These are the activations of a small neural network, seen along a few directions. Each row is one input.
Each table varies a few parts of the input and shows all the possible inputs, shuffled.
A made-up example of a description, with smaller parts first: one of 2 separate values, together with either a single point or one of 9 places along a line or (one of 5 places around a ring, together with one of 6 places along a line).
Shared parts are said once, and a part with two or three values counts as separate values.
In the rows, zero is written as 128.

Other details of the inputs shift rows strongly along two fixed directions, in all tables alike. That doesn't count.

A family of inputs:
R1: [112 137 134 120 130 121 120 117 124 134 113]
R2: [124 139 134 124 137 132 129 136 140 131 144]
R3: [130 140 134 113 126 129 132 128 141 138 131]
R4: [127 130 136 110 124 137 118 141 132 123 130]
R5: [130 131 120 126 116 130 142 117 127 132 128]
R6: [118 135 140 126 135 131 126 141 138 134 140]
R7: [117 137 138 120 131 114 131 122 123 127 114]
R8: [123 136 135 118 133 118 119 128 122 109 118]
R9: [111 137 137 132 143 118 127 129 121 121 127]
R10: [124 133 130 132 133 130 134 128 137 126 142]
R11: [125 130 137 123 119 127 133 125 137 136 126]
R12: [129 133 124 117 122 135 139 121 130 134 129]
R13: [128 122 128 127 114 132 125 129 125 115 126]
R14: [121 132 138 112 123 135 128 135 132 142 126]
R15: [116 119 125 143 122 125 133 127 121 127 138]
R16: [121 127 135 120 119 133 132 127 129 137 124]
R17: [132 121 125 133 112 118 125 123 128 114 131]
R18: [125 126 121 144 125 120 137 120 129 123 143]
R19: [115 125 135 131 130 136 130 135 128 130 137]
R20: [119 122 127 146 122 118 133 125 128 126 139]
R21: [130 134 131 120 122 128 136 120 139 133 129]
R22: [120 135 133 119 132 122 113 125 122 113 118]
R23: [183  95  88 143 179 123 112 170 169 143  81]
R24: [124 130 120 137 127 133 139 124 125 124 140]
R25: [131 127 122 133 113 117 139 112 131 131 131]
R26: [116 138 136 120 131 117 127 120 123 130 114]
R27: [171  93  86 143 175 130 121 169 155 167  75]
R28: [132 126 130 130 114 125 125 127 132 114 128]
R29: [123 131 124 128 134 137 136 129 129 127 142]
R30: [136 132 128 119 123 131 126 127 137 114 133]
R31: [125 136 140 115 123 128 128 133 140 141 127]
R32: [115 131 138 124 134 137 125 143 131 135 138]
R33: [114 138 135 121 131 119 123 119 123 132 114]
R34: [129 139 128 109 126 136 135 129 133 139 131]
R35: [158  96  93 165 194 112 114 162 150 148  74]
R36: [118 129 137 134 130 129 130 133 135 129 138]
R37: [137 125 118 130 114 119 129 118 130 111 135]
R38: [116 124 130 140 124 132 133 131 124 127 135]
R39: [123 129 126 118 120 137 135 126 123 138 126]
R40: [117 134 129 121 135 141 129 142 125 136 141]
R41: [166  95  94 152 183 107 119 156 151 153  61]
R42: [131 132 126 130 115 123 139 116 135 130 128]
R43: [119 127 132 143 124 125 133 129 131 126 137]
R44: [130 120 114 127 113 129 128 124 115 116 132]
R45: [130 126 116 129 113 124 142 112 123 132 131]
R46: [124 131 126 141 127 126 136 124 133 123 140]
R47: [129 133 127 108 125 141 121 140 126 123 132]
R48: [127 124 132 118 120 136 122 134 129 118 128]
R49: [118 127 121 138 125 136 136 130 119 127 137]
R50: [246 126 247 186 169 165  79  67  44 210 173]
R51: [126 128 132 132 113 122 135 121 133 133 124]
R52: [122 125 130 129 112 129 135 123 126 134 123]
R53: [131 133 138 113 125 131 118 139 139 122 131]
R54: [135 136 126 107 128 138 124 135 132 120 135]
R55: [129 127 123 115 121 140 125 132 123 119 131]
R56: [123 137 128 120 138 138 132 137 132 132 144]
R57: [122 120 126 132 110 122 135 119 122 134 125]
R58: [108 137 135 133 142 122 120 127 122 125 127]
R59: [137 130 123 128 117 126 129 123 134 111 132]
R60: [136 124 112 127 115 126 131 119 122 113 135]
R61: [136 129 117 124 117 133 131 123 126 112 132]
R62: [117 128 126 129 131 140 133 134 122 131 139]
R63: [124 125 115 140 125 126 139 120 121 125 143]
R64: [105 136 133 132 142 124 117 125 122 127 126]
R65: [130 126 119 125 115 136 128 128 119 115 129]
R66: [131 127 135 121 121 130 122 132 136 117 130]
R67: [118 134 132 119 132 124 109 123 122 115 117]
R68: [123 135 135 118 133 117 121 129 121 108 118]
R69: [125 122 117 129 111 126 138 118 116 135 128]
R70: [118 121 116 140 123 129 136 126 115 128 140]
R71: [111 137 138 132 143 117 129 130 121 121 127]
R72: [126 123 128 135 110 116 135 117 129 133 127]
R73: [128 117 123 130 112 125 125 125 121 115 129]
R74: [135 131 122 115 124 137 129 127 129 116 134]
R75: [121 136 134 118 132 119 117 126 122 111 118]
Description of these inputs: one of 3 separate values, together with either one of 5 places along a line or (one of 4 places along a line, together with one of 5 places around a ring).
The inputs of R12 and R74 match in every part but the choice among 3 separate values. If R72 is changed in the same way as R12 into R74, which row does it become?
> R17
A walk changes only the place on the ring of 5. It starts at R4 and steps to R47. List the rest of the walk in order.
> R54, R23, R53
Which other rows does R37 become when the choice among 3 separate values takes its other values? List them by row number.
> R18, R25
Which other rows does R61 become when the choice among 3 separate values takes its other values? List them by row number.
> R5, R24
Which other rows does R64 become when the place on the line of 5 takes its other values? List them by row number.
> R9, R35, R58, R71
Which other rows does R11 become when the place on the ring of 5 takes its other values? List them by row number.
> R12, R16, R21, R39

A family of inputs:
R76: [122  90  50 146 153 115 143 177 171 113  78]
R77: [ 60 160 126  80 100 122 134 133 132  81 146]
R78: [ 21 142  53  71  63 111 174 155 166  47 126]
R79: [164 134 175 127 123 163 118 115 106 159 166]
R80: [124 104  60 109 158 130 132 193 190 137  71]
R81: [113 146 138 103  77 155 148 111 120 124 178]
R82: [ 81 157 160 105 111 119 130 107 110 121 140]
R83: [159 136 163 119 121 152 130 121 118 147 162]
R84: [116 126 135 133 116 118 137 113 116 133 127]
R85: [113 105  72 140 116 108 151 133 147 125 100]
R86: [148 149 176 106 138 150 114 126 124 149 153]
R87: [156 113 123 146 140 122 128 123 120 139 106]
R88: [175 103 131 162 200 130  98 152 136 153  98]
R89: [ 91 158 166 123 111 130 130 107 106 117 163]
R90: [ 94 161 182 122 122 124 121 102  99 133 158]
R91: [139 116 131 144 153 117 120 125 126 149 105]
R92: [154 121 128 123 148 150 119 147 141 155 124]
R93: [102 116  77 128 146 118 136 164 160 108  97]
R94: [121 128 122 150 114 125 142 116 120 125 147]
R95: [157 139 180 134 146 141 101 109  94 135 159]
R96: [165 111 104 131 126 142 142 140 149 144 132]
R97: [163 123 141 145 157 125 114 119 113 149 108]
R98: [114 103  60 142 126 120 149 153 157 107 109]
R99: [ 49 165 111  79  88 112 150 126 134  86 121]
R100: [116 117  79 115 131 112 127 164 159 105  87]
R101: [174  98 101 148 171 118 109 148 153 142  71]
R102: [176  90 121 182 177 118 117 139 129 170  96]
R103: [157 113 140 167 154 127 122 128 117 149 127]
R104: [122 143 146 109 128 125 109 131 123 115 126]
R105: [131 144 141 102 123 145 132 135 138 135 146]
R106: [165 127 161 149 118 129 120  87  94 148 150]
R107: [159 106 105 144 123 123 128 121 136 127 110]
R108: [121 143 148 110 127 124 113 120 127 118 118]
R109: [127 149 175 116  92 135 123  91  99 116 158]
R110: [162 130 171 136 123 138 109 106  98 133 150]
R111: [157 125 148 142 122 139 119 105 101 127 163]
R112: [134 118 130 153 157 118 121 131 128 150 113]
R113: [101 143 147 137  92 125 144  92 102 126 169]
R114: [ 84 145 106  98  63 122 150 115 130  82 151]
R115: [133 126 136 147 167 121 115 142 131 142 113]
The inputs of R114 and R100 match in every part but one. If R106 is changed in the same way as R114 into R100, which row does it become?
> R97
The inputs of R82 and R85 match in every part but one. If R80 is changed in the same way as R82 into R85, which row does it become?
> R81
What do these inputs look like to the network?
> one of 4 places along a line, together with either one of 2 separate values or one of 8 places around a ring
Which other rows does R96 become when the choice among 2 separate values takes its other values? List them by row number.
> R81
Which other rows does R92 become when the choice among 2 separate values takes its other values? List them by row number.
> R105
List by row number the other rows that have the place on the line of 4 in common with R109.
> R76, R78, R79, R83, R84, R87, R102, R103, R110

A family of inputs:
R116: [121 123 115 127 144 116 122 141 137 122 100]
R117: [181 108 146 172 161 126 110 116 109 157 121]
R118: [106 115  86 135 122 112 142 139 143 110 108]
R119: [ 68 163 153 105  70 125 146  91 101  94 175]
R120: [105 117  88 132 120 111 144 137 144 115 105]
R121: [123 124 112 122 141 113 120 140 140 115  96]
R122: [173 111 128 149 144 138 122 129 127 150 127]
R123: [ 67 176 165  77  80 141 141 112 118 100 178]
R124: [220 111 170 153 181 145  85 126 112 170 119]
R125: [121 116  87 123 115 127 145 145 150 117 119]
R126: [ 99 130  99 108 131 131 141 159 157 123 117]
R127: [120 117  89 120 114 126 145 143 152 122 115]
R128: [133 123 112 114 137 132 124 149 145 127 110]
R129: [159 110 131 159 148 121 120 121 120 149 115]
R130: [ 88 130 100 120 140 115 137 152 149 120 105]
R131: [180 147 223 145 119 160 105  73  66 156 202]
R132: [161 109 114 142 138 134 128 134 136 145 119]
R133: [ 79 174 187 102 100 131 126  96  98 111 173]
The inputs of R129 and R127 match in every part but one. If R121 is changed in the same way as R129 into R127, which row does it become?
> R124
What do these inputs look like to the network?
> one of 2 separate values, together with either one of 4 places along a line or one of 5 places along a line
Which other rows does R125 become when the choice among 2 separate values takes its other values? List them by row number.
> R119

A family of inputs:
R134: [130 107  70 119 126 109 130 146 148 103  75]
R135: [194 114 164 170 143 134 114 101 109 156 146]
R136: [154 143 177 127 116 146 124 100 106 163 165]
R137: [193 104 153 180 204 130  87 138 113 163 109]
R138: [154 104  99 136 138 114 116 139 134 113  90]
R139: [ 85 141 117 109  95 142 150 131 128 112 163]
R140: [168 101 132 169 193 126  98 146 120 159 100]
R141: [123 130 118 115 110 130 143 131 149 132 135]
R142: [102 140 130 124 136 116 121 134 135 107 125]
R143: [119 132 123 105 126 122 113 140 134 101 108]
R144: [138 107 101 147 126 126 145 129 133 145 111]
R145: [130  92  60 151 155  99 139 157 157 139  57]
R146: [ 72 135 101 107 122 111 142 144 145 115  98]
R147: [189 126 180 145 174 140  99 124 121 175 130]
R148: [ 77 141 111 100 121 133 144 150 142 118 125]
R149: [109 128 114 138 123 109 132 125 131 103 125]
R150: [130 140 164 127 140 119 112 113 120 137 126]
R151: [ 70 164 148  97  98 114 134 116 130  92 145]
R152: [185 106 130 158 194 133 102 158 147 156 106]
R153: [142 107 100 141 144 138 136 150 142 152 117]
R154: [121 129 111 125 118 134 139 140 147 118 145]
R155: [138 127 118 103 103 144 130 137 137 114 140]
R156: [120 137 126  99 123 126 113 130 127 108 108]
R157: [115 148 154 121 104 148 136 115 110 121 184]
R158: [116 118  86 111  89 126 145 134 142  93 121]
R159: [ 94 159 171 107 118 149 127 118 104 123 175]
R160: [ 82 169 159  88  98 132 138 120 132 103 163]
R161: [ 84 146 134 125 101 118 138 109 108  94 155]
R162: [140 130 148 144 131 112 121 108 117 124 131]
R163: [152 102  95 149 131 117 139 132 150 139 104]
R164: [173 146 192 107 138 158  95 109  97 145 153]
R165: [112 123 115 137 107 130 146 117 117 129 139]
R166: [155 134 176 147 131 119 114  89  97 145 141]
R167: [101 123  85 122  96 115 158 129 149 121 113]
R168: [ 70 145 111 100 112 109 141 135 148 111 104]
R169: [163 100 120 169 146 134 126 125 114 149 132]
R170: [148 142 181 136 154 150 107 124 104 143 164]
R171: [143 158 196 121 102 149 125  91 101 137 194]
R172: [104 158 170 103 118 144 129 117 112 141 153]
R173: [140  92  59 138 149 125 146 171 173 153  80]
R174: [119 124 109 139 107 123 143 123 135 109 143]
R175: [136 141 150 110  82 143 130  91  99 112 161]
R176: [203 106 161 178 175 120 101 107 104 181 105]
R177: [130 102  94 157 153 113 127 140 128 128 101]
R178: [106 136 105  83 114 134 130 157 153  97 115]
R179: [104 108  80 141 136 107 141 143 138 121  91]
R180: [164 132 149 110 112 154 118 116 115 135 151]
R181: [ 32 155 109  90  94 115 150 134 133  90 127]
R182: [146  81  48 166 153 116 142 167 165 125  87]
R183: [125 165 198 106 120 145 119 100 102 151 166]
What do these inputs look like to the network?
> one of 5 places around a ring, together with either one of 2 separate values or one of 8 places around a ring
The inputs of R145 and R146 match in every part but the place on the ring of 5. If R161 is changed in the same way as R145 into R146, which row does it become?
> R137
Which other rows does R134 become when the choice among 2 separate values takes its other values? List them by row number.
> R138
A walk changes only the place on the ring of 5. It starts at R139 and steps to R169. List the rest of the walk in order.
> R177, R140, R159
A walk changes only the place on the ring of 8. It starts at R144 and steps to R167. List the rest of the walk in order.
> R163, R135, R174, R182, R169, R165
